A small network was trained on made-up records. Each row is its average activation on records with the value named, seen along a few directions.
Values that are neighbours, or in one group, have similar rows; names and order tell nothing.
In the rows, 500 means zero.
Random noise pushes rows far along 5 fixed directions. That doesn't count. These rows show it; they differ only by the noise:
[533 592 586 507 468 633 599 553 552 472 409 509 596 714 730 609 607 410
 249]
[468 630 612 541 277 515 494 516 491 638 446 456 625 481 641 545 471 355
 225]
[556 491 419 374 901 578 521 585 656 325 550 693 764 331 541 439 403 568
 838]
[517 573 379 493 438 526 455 560 514 399 541 506 596 804 614 575 635 740
 368]
[468 527 650 469 514 539 613 462 438 542 390 501 358 763 598 504 562 353
 319]
[566 581 444 381 645 612 437 521 585 462 711 569 888 272 363 506 286 445
 620]
[513 460 558 354 863 564 592 478 528 423 509 633 513 498 445 412 404 395
 719]


Field SAGUN:
sadat: [566 436 464 440 458 583 499 394 469 457 705 447 409 514 157 495 416 451
 636]
fesap: [546 433 464 569 495 552 424 417 450 409 615 381 597 667 392 676 588 540
 359]
zon: [420 514 491 600 481 401 452 407 408 568 452 377 252 517 400 543 463 375
 401]
mip: [382 448 533 641 106 338 532 357 359 718 469 351 109 693 438 455 586 563
 300]
num: [597 458 436 549 249 575 552 605 585 510 335 527 583 388 733 591 645 449
 366]
rotef: [501 481 560 378 609 537 530 399 415 479 612 505 452 691 338 502 490 438
 545]
muvo: [475 592 391 593 209 338 194 590 533 516 609 376 613 339 359 595 499 731
 463]
supel: [420 344 573 500 577 545 648 434 440 552 458 499 259 456 387 274 492 461
 553]
sidep: [540 464 568 553 351 342 452 488 321 646 426 338 209 545 440 485 489 440
 386]
mogak: [549 531 506 435 679 642 627 488 507 426 566 570 492 571 472 553 514 463
 564]
The values of SAGUN form 3 separate groups.
- List the group mates of zon, in the order listed. => fesap, muvo, sidep
- List the group mates of mogak, in the order listed. => rotef

Field FEP:
lovan: [543 375 543 445 515 570 628 385 388 451 515 373 178 816 248 516 606 499
 443]
meb: [419 525 557 528 564 497 582 536 574 538 394 572 609 290 712 405 388 415
 522]
kad: [515 642 348 456 388 410 268 629 597 510 677 607 831 241 541 457 366 750
 656]
tife: [581 416 384 559 589 603 620 612 636 289 358 595 412 733 789 581 791 683
 509]
rora: [314 487 680 510 493 247 435 464 421 714 387 532 394 211 517 237 342 489
 660]
vas: [481 571 443 623 339 390 332 538 475 530 501 452 500 609 552 639 614 562
 384]
gid: [433 425 489 485 377 454 576 420 388 545 385 544 276 657 460 422 613 488
 504]
lis: [351 506 417 535 395 200 425 558 437 581 346 606 347 363 772 261 501 823
 680]
bizu: [420 435 491 463 573 277 393 323 194 547 527 365 102 846 212 483 531 557
 506]
mes: [502 510 421 679 126 462 371 525 534 563 554 262 515 488 434 613 552 593
 202]
The values of FEP form 3 separate groups.
- List the group mates of lovan, in the order listed. => tife, gid, mes
- List the group mates of meb, in the order listed. => kad, rora, lis
